These are the activations of a small neural network, seen along a few directions. Each row is one input.
In each table, some parts of the input vary, and every possible input appears once, in random order.
A made-up example of a description, with smaller parts first: values(3) and (point or line(9) or (line(4) and ring(8))).
Shared parts are said once, and a part with two or three values counts as separate values.

Other details of the inputs shift rows strongly along two fixed directions, in all tables alike. That doesn't count.

Table:
row 1: [ 25  -4 -14  25  16  -1   7 -38   6 -10  13  10   3]
row 2: [ -8   7   7 -23  22 -16   0  26 -34 -19  18  -3  14]
row 3: [  9  11 -17  13  28  28  -7 -34  14   8   6   8   9]
row 4: [-17  -6  23 -39  15 -25   9  24 -34   1   3  -5  15]
row 5: [  2  -9  13   2   2 -27  -2 -22  -6 -13  23  31  14]
row 6: [ 17 -18  25   9 -15 -16  -9 -18  -4 -11  11  29  -1]
row 7: [ 10  -8  15 -10 -17   8  15  66 -15 -12 -39 -33 -12]
row 8: [  9 -12  34  -9 -12 -21 -13   3 -19 -12  15  29   6]
row 9: [ 25  -7  14  11 -19  17  -8 -18   8  10 -12   2 -12]
row 10: [ 16  -3   7  28 -32   3 -18 -26  22  -2   9  25 -14]
row 11: [ 20   5 -19  24  24  23   3 -12  12 -14   0   8  10]
row 12: [-13   8 -36  33 -27  14   7  17  39  -3 -16 -14 -18]
row 13: [ 30   2   6   1  41  31  -3  -1 -17 -14  -1   8  22]
row 14: [-11  -4  12  -5 -19 -19 -14 -37   6  24  16  20  -9]
row 15: [-23   6 -29 -10  17   8  35  98  -9 -36 -37 -48   3]
row 16: [-19 -17 -31  14 -34 -12  35  -1  35  15 -38 -39 -32]
row 17: [  9  13  14  -5   7  27 -31 -18  -3  21  11  15   8]
row 18: [-45  13 -34   3 -48  -6  10  17  38  31 -23 -35 -37]
row 19: [  3 -13   3   4   8 -12   8 -51   7  14   7   9   4]
row 20: [-38  -2 -27  16 -45 -29   6 -23  39  18   2  -2 -27]
row 21: [ 28  -9  18 -21  39   5  13  20 -43 -20  -4 -14  17]
row 22: [ -1  10   4 -15  23  -9 -11 -21 -20   4  28  11  10]
row 23: [  5   0  34 -21 -17  -3 -11  58 -27 -18  -6   2   0]
row 24: [ 14   0   7  15 -22  16 -16 -43  22  26   0   9 -17]
row 25: [-12  -5  -4   0   2 -19   1 -56  13  24  15  11   2]
row 26: [  7  15  -6  12  22  11 -17  -8   2 -20  25  32  19]
row 27: [ 35   1  15  16   5  29 -16  -1  -3  -7  -1  16   8]
row 28: [ 16   4  25 -20  17  32 -10  36 -26   2 -16 -13  11]
row 29: [ 31  -3  31 -17  20  34  -7  44 -35 -11 -19  -9  16]
row 30: [  3   6  29  -7 -22  -1 -30  -1 -10   3  17  26  -2]
row 31: [-44  -5 -32  -2 -36 -21  24  -1  34  32 -28 -40 -32]
row 32: [-33  -7   9 -36   4 -33  23  60 -31 -16 -10 -23  10]
row 33: [ 11  -3  11 -28  36   2  15  24 -38  -9  -5 -25  12]
row 34: [ -3  18  -2  -2  24  10 -22  -3  -7 -12  26  26  20]
row 35: [ 30 -20  26   3  17 -12   4 -27 -17 -14  10  25  19]
row 36: [  2  16  14  -2  -3  14 -33   4  -6   0  20  26  10]
row 37: [ -6  14   6 -33  42  19  -3  39 -29  -3  -6 -14  22]
row 38: [-25  16  -1 -29  -1  14  -1  70 -16   6 -21 -31  -1]
row 39: [ 26 -24  42 -18   2  -9   5  30 -35 -18 -15   1   7]
row 40: [-38   8 -32   2 -42   2  11  11  39  35 -29 -42 -37]
row 41: [-41  10 -56   1  -2 -12  32   0  28  20 -15 -51 -22]
row 42: [-37   9 -60  20 -15 -22  33  16  33  -9  -7 -33 -20]
row 43: [ 12 -17  -5  18   3 -10  13 -55  15   7   3  11   2]
row 44: [-11  22 -19   4  21  14 -17 -26  12  11  21  18   9]
row 45: [ -4 -14  -8  17  -6 -25  16 -18  12 -13   6  10   1]
row 46: [ 14  -1 -16  27   9  -9   1 -37  10 -17  25  18   2]
row 47: [  6  14  -7  26 -16  14 -25 -18  23   0  19  30   0]
row 48: [  8 -14  10   7 -14  -5  -4 -50  14  22   2  10 -11]
Description of these inputs: ring(6) and ring(8).
Changing only the ring(8) part turns row 35 into row 19. The same change can be made to row 1. Which row results? -> row 33
Changing only the ring(8) part turns row 30 into row 40. The same change can be made to row 2. Which row results? -> row 41
Change only the ring(6) part in row 47. List by row number the other rows that result. -> row 5, row 8, row 23, row 26, row 42
Change only the ring(6) part in row 21. List by row number the other rows that result. -> row 9, row 13, row 16, row 29, row 43

Table:
row 49: [-12  18 -34  14  -7   9   1  -5  25   9  -3  -9  -8]
row 50: [  0   3 -27  27  -6  15  13  -6  30  -5 -11 -11 -10]
row 51: [ -6 -12 -21  22 -14  -9  22 -14  24  -1 -14  -9  -7]
row 52: [-27  -3 -32  10  -2 -19  18 -16  20   1   2  -6  -3]
row 53: [  23   -3   16   24    6  -17  -39 -117   14   10   61   75    9]
row 54: [ -3   6 -30  23   0  15  12  -8  27   1 -10 -10 -13]
row 55: [  5  10  11 -21  31  11   6  42 -29 -17  -3  -9  19]
row 56: [-11  10 -31  15   4  16  10 -12  27   7  -7 -15  -8]
row 57: [-20  10 -22  11 -17   3  -1  -2  30  17  -6  -3 -10]
row 58: [ -1   3  31 -27   0  -5  -7  38 -32  -2  -1  -4  10]
row 59: [ -9   2 -18  17 -22  10  -2  -1  30  14 -15  -3 -18]
row 60: [ -1  -1 -32  23   1   2  16 -12  21   3  -7 -14 -12]
row 61: [  8   2   9 -21  33  -2   8  37 -34 -15   1 -12  20]
row 62: [  9   8  17 -26  19  21  -8  41 -31  -8 -10 -12  12]
row 63: [ -1  -7  17 -26  22 -12  14  30 -34 -13  -4  -5  21]
row 64: [  2   7 -26  24 -18  17   1  -3  29   0 -13 -10 -14]
row 65: [ 14 -16  32 -21   3 -15   8  31 -29 -18 -12  -6   6]
row 66: [ 10 -11  33 -27  -3  -6   1  34 -35  -7  -7  -4   0]
row 67: [-18  -3 -14   3 -25  -9   7 -15  21  19  -4 -13 -19]
row 68: [ -9   2 -33  15   6   3  13 -16  22   8  -3 -20  -7]
row 69: [-19  17 -36  13  -5   6  -1  -5  24   4   2  -8  -9]
row 70: [ -5  -1 -15  21 -27  11  -2   1  34   8 -15  -4 -15]
row 71: [-20  -1 -21   5 -12 -25  16 -17  22   9  -2  -9 -13]
row 72: [  23    0   20   23   -6   -9  -45 -113   13   16   65   78    6]
row 73: [  1  -2  36 -28   0   3 -10  34 -32   1  -7  -8   7]
row 74: [ -8   4  21 -27  11   3 -10  46 -27  -9  -2   2  13]
row 75: [ 66 -14  78  -2   8   5 -52 -68 -37  -6  52  81  27]
row 76: [  0 -11  28 -33  13 -14   8  29 -33  -8 -10 -14   7]
row 77: [-10   2  27 -28   1  -8  -8  41 -33  -8   2  -4   8]
row 78: [ 22 -10  18 -11  22   6  10  41 -32 -24 -10 -13  15]
row 79: [ 50  -4  69 -13  19  -3 -50 -67 -40   2  60  79  31]
row 80: [-20  14 -37  16   6   5   9  -8  26  -2   4  -8  -5]
row 81: [-17  -6 -25  10  -4  -8  19 -21  21  10  -9 -13  -5]
row 82: [ -2  10 -29  19 -12  17   1  -5  25   6 -12 -10 -17]
row 83: [ -1   1   5 -23  33  -5   7  40 -35 -21   5 -13  18]
row 84: [-17   5 -18  10 -17  11  -4  -5  30  20 -11  -8 -13]
row 85: [ 10 -14  22 -20  18  -6  13  30 -34 -16 -13  -4  14]
row 86: [ -7  -2  -8  20 -37  -1   1  -4  26  10 -11  -9 -20]
row 87: [ -9  -8 -16  11 -17 -18  16 -17  21   7 -11 -10 -21]
row 88: [  9  -5  36 -21  -5   2  -7  40 -33  -4 -11  -5   2]
Describe the family of inputs behind these rows. -> line(5) and ring(8)
Changing only the line(5) part turns row 53 into row 65. The same change can be made to row 77. Which row results? -> row 86
Changing only the line(5) part turns row 49 into row 64. The same change can be made to row 79. Which row results? -> row 75
Change only the line(5) part in row 59. List by row number the other rows that result. -> row 57, row 70, row 74, row 84
Change only the ring(8) part in row 66. List by row number the other rows that result. -> row 54, row 59, row 60, row 82, row 85, row 87, row 88

Table:
row 89: [-11   4 -29  12   2   3   8 -12  19   7  -2 -11  -7]
row 90: [  3   4  16 -29  27   4   5  46 -37 -16  -3 -13  16]
row 91: [-28  11 -49  20 -10  -5  21   3  36   3 -10 -23 -17]
row 92: [  7   3  19 -26  23  14   0  49 -33 -16 -11 -13  15]
row 93: [  4 -14  31 -30   8 -12   8  43 -38 -14 -10 -12  10]
row 94: [  6   3  13 -14  20  12  -3  21 -18  -6  -2   1  16]
row 95: [  9  -4  16 -23  27  -1  13  42 -37 -22  -7 -13  16]
row 96: [-20  12 -44  20 -15   9  15   3  36  10 -15 -29 -19]
row 97: [ 35  -1  14  20  14  14 -23 -61   3  -3  27  43  13]
row 98: [  9   1  12 -14  22  10  -2  19 -19  -6  -4   0  15]
row 99: [ 40   5  17  20  24   9 -38 -94   0   6  52  65  18]
row 100: [ 10  -3  -2   8  13   3   2 -15  -3  -6   6   6   8]
row 101: [-29   8 -49  22 -11  -1  19   3  37   4 -11 -24 -16]
row 102: [ 21  -2  22   7   2  -8 -28 -66  -2  10  35  45   6]
row 103: [-12  -1 -12   8 -20  -4   3 -14  21  13  -7  -6 -18]
row 104: [  2   1  17 -28  26   8   3  47 -36 -15  -5 -14  17]
row 105: [  8  -5  32 -30   3  -1  -1  48 -37  -7 -11 -13   4]
row 106: [-10  -9 -10  11 -19 -11  11 -13  22  10  -9  -4 -11]
row 107: [ 31   2  31  15   3  -4 -43 -95   0  13  54  68  13]
row 108: [  3  -2  11   2 -12  -2 -11  -9   1   1   6  16  -3]
row 109: [  0  -3  27 -20   1  -2  -5  19 -21   1  -3   3   9]
row 110: [ 26   1  26  12  -7   5 -33 -57   0  12  32  43   4]
row 111: [  3  -6  26 -20   3  -4  -4  17 -21   1  -5   3   7]
row 112: [ 11   4  17 -19  19  11  -1  55 -33 -21  -9 -11  14]
row 113: [-21   1 -44  22 -11   1  27   0  37   6 -22 -26 -14]
row 114: [-27  -5 -34  15 -27 -22  26  -8  34  10 -14 -25 -24]
row 115: [  3  -8  39 -37  11  -9  -3  55 -48 -18  -4  -3  16]
row 116: [-33   3 -38  14 -30 -19  18  -2  35  10  -9 -19 -23]
row 117: [ -7  -8 -10  12 -21  -8   9 -13  22   7  -8  -6 -16]
row 118: [  8   6  -2   9   8  12 -10  -6   4  -7   6  12   5]
row 119: [-13   4 -43  25 -15   4  23   1  34   4 -19 -29 -19]
row 120: [-34   2 -34  12 -29 -12  16  -6  34  17 -12 -25 -23]
row 121: [-32  -1 -35  12 -27 -14  17  -7  33  17 -14 -25 -24]
row 122: [-29   3 -31  14 -32  -5  14  -3  36  17 -17 -23 -26]
row 123: [  4   1  18 -23  24   8   2  52 -31 -18 -10  -6  19]
row 124: [ 14  -8  14   4 -11  -4  -4 -12  -2   2   4   9  -5]
row 125: [ 13   3  18 -23  22  13   1  49 -35 -14 -12 -16  12]
row 126: [ 31   4  12  16  16  17 -30 -61   3   4  29  43  11]
row 127: [ -1  -3  10   1 -10  -5  -8  -9   2   4   5  17   3]
row 128: [  7  -1  10   3 -14  -2 -12  -7  -1   2   8  14  -3]
Changing only one part turns row 89 into row 126. The same change can be made to row 121. Which row results? -> row 103
Changing only one part turns row 111 into row 102. The same change can be made to row 98. Which row results? -> row 99
Describe the family of inputs behind these rows. -> values(2) and line(4) and line(5)
Change only the line(4) part in row 123. List by row number the other rows that result. -> row 94, row 98, row 113
Change only the values(2) part in row 94. List by row number the other rows that result. -> row 109

Table:
row 129: [ 46   6  64   7  -6   4 -76 -90 -23  20  74  87  22]
row 130: [-11   8 -40  20  -9  15  25  10  31  14 -27 -41 -15]
row 131: [-13  -6 -20   6 -35  -9  19  -1  27  17 -28 -32 -39]
row 132: [-14  12  10 -48  38  29   5 100 -42 -20 -33 -37  13]
row 133: [-15 -14   3 -28   3  -4  42 105 -25 -24 -56 -50   6]
row 134: [ -4 -15  14 -28   3  -4  39 109 -41 -36 -45 -50   6]
row 135: [ -2  -7  20 -39  31  20  22  98 -42 -21 -43 -46  20]
row 136: [ 62  16  62 -27  57  36 -57   4 -72 -27  47  50  39]
row 137: [ 37  -5 105 -53  26  11 -62  -2 -75   1  37  65  44]
row 138: [  8 -13  -4  32 -28  -3 -17 -93  46  25  11  35 -24]
row 139: [-18   1 -43  26  -8   7  27  18  38   0 -28 -24  -8]
row 140: [-38   5 -11   2 -37 -13  -2  11  26  21  -8   0 -12]
row 141: [-37   0 -63  16  14 -25  47  -9  30   1  -6 -38  -3]
row 142: [-32  25 -61  25 -11  14  10  18  44  -6 -11 -24 -21]
row 143: [-44 -13 -46   4 -17 -53  47 -15  29   5 -13 -34 -31]
row 144: [-11  -4 -44  30 -29  -4  29   4  33   8 -24 -39 -25]
row 145: [-34 -11 -49   9   3 -36  53  -9  22   0 -12 -36  -8]
row 146: [ 44  -1 106 -43  17   0 -63   6 -79 -17  51  71  47]
row 147: [-29  13  -9  -5 -37  -4  -4   2  20  33  -7 -18 -21]
row 148: [ -9  -9 -20  12 -39 -17  16   0  23   7 -16 -26 -37]
row 149: [-36  12 -17 -54  53 -14  35  91 -47 -30 -14 -49  18]
row 150: [ 22  -1 -21  49 -21  10 -10 -99  50  29  14  24 -13]
row 151: [ 25   7 -30  57  -7  16 -15 -80  42  14  28  23  -6]
row 152: [ 17 -12  -1  39 -30 -11 -21 -92  45  15  21  54 -19]
row 153: [ 12  29 -35  40   2  32 -32 -88  48  26  31  32 -12]
row 154: [ 57 -20  80 -27  40  20 -30 -10 -62 -16  14  47  43]
row 155: [  6  -4  18 -28  23   8  24 104 -45 -40 -30 -38  20]
row 156: [ 59 -20  93 -29  16  -6 -38  -3 -67 -33  29  57  25]
row 157: [-21  19 -41  14   3  18   1  13  30  -1 -10  -4  -7]
row 158: [ -29    6  -21   19  -14  -40  -15 -104   35   34   53   41   -3]
Describe the family of inputs behind these rows. -> line(5) and (point or ring(5))
Changing only the line(5) part turns row 139 into row 152. The same change can be made to row 151. Which row results? -> row 148
List by row number the other rows that have the line(5) part in common with row 157. -> row 132, row 136, row 142, row 149, row 153

Table:
row 159: [ 23  10  29 -22  43   1 -22 -21 -44  -3  41  23  29]
row 160: [  1 -18  69 -42  -9 -42 -23 -22 -44  10  28  38  15]
row 161: [ 43  13  43 -11  20  31 -42  -7 -35   4  24  25  19]
row 162: [-16  -5  -3 -18   5  25  25  86  -9  -9 -54 -48   5]
row 163: [ 43   4  11  25   8   6 -23 -67  -4  -2  43  35   6]
row 164: [-43  14 -21 -34  17  -9  21  83 -22 -19 -16 -45   0]
row 165: [-28 -29  30 -39 -49 -49  35  80 -28  -7 -40 -46 -25]
row 166: [ 44   2  20  15  13  34 -32 -64   6  16  16  39   4]
row 167: [-36  -7 -17 -28  28  -7  42  70 -17 -15 -36 -49  15]
row 168: [ -58   17 -101   57  -28  -15   30  -57   97   28   -1  -11  -27]
row 169: [-10 -18  -9 -12  11  -4  45  80 -16 -29 -45 -51   5]
row 170: [ 31  -5  34 -27  53   1 -11 -25 -44  -8  23  25  29]
row 171: [ 27  20  14  22  -2  34 -56 -53  12   7  38  54   4]
row 172: [ -54   -6  -51   46 -105  -25    6  -62  100   63  -20  -13  -68]
row 173: [ 42  -6  39  -3  27   3 -17   3 -36 -31  21  43  32]
row 174: [ 34   6   9  27   4   5 -35 -57   3 -14  45  51   4]
row 175: [-41  21 -88  68 -50  16  12 -43 106  33 -20 -10 -38]
row 176: [ -1 -14  -9 -23  13  -6  46  76 -26 -23 -46 -61 -10]
Changing only one part turns row 167 into row 169. The same change can be made to row 159. Which row results? -> row 163
Describe the family of inputs behind these rows. -> values(3) and (point or ring(5))
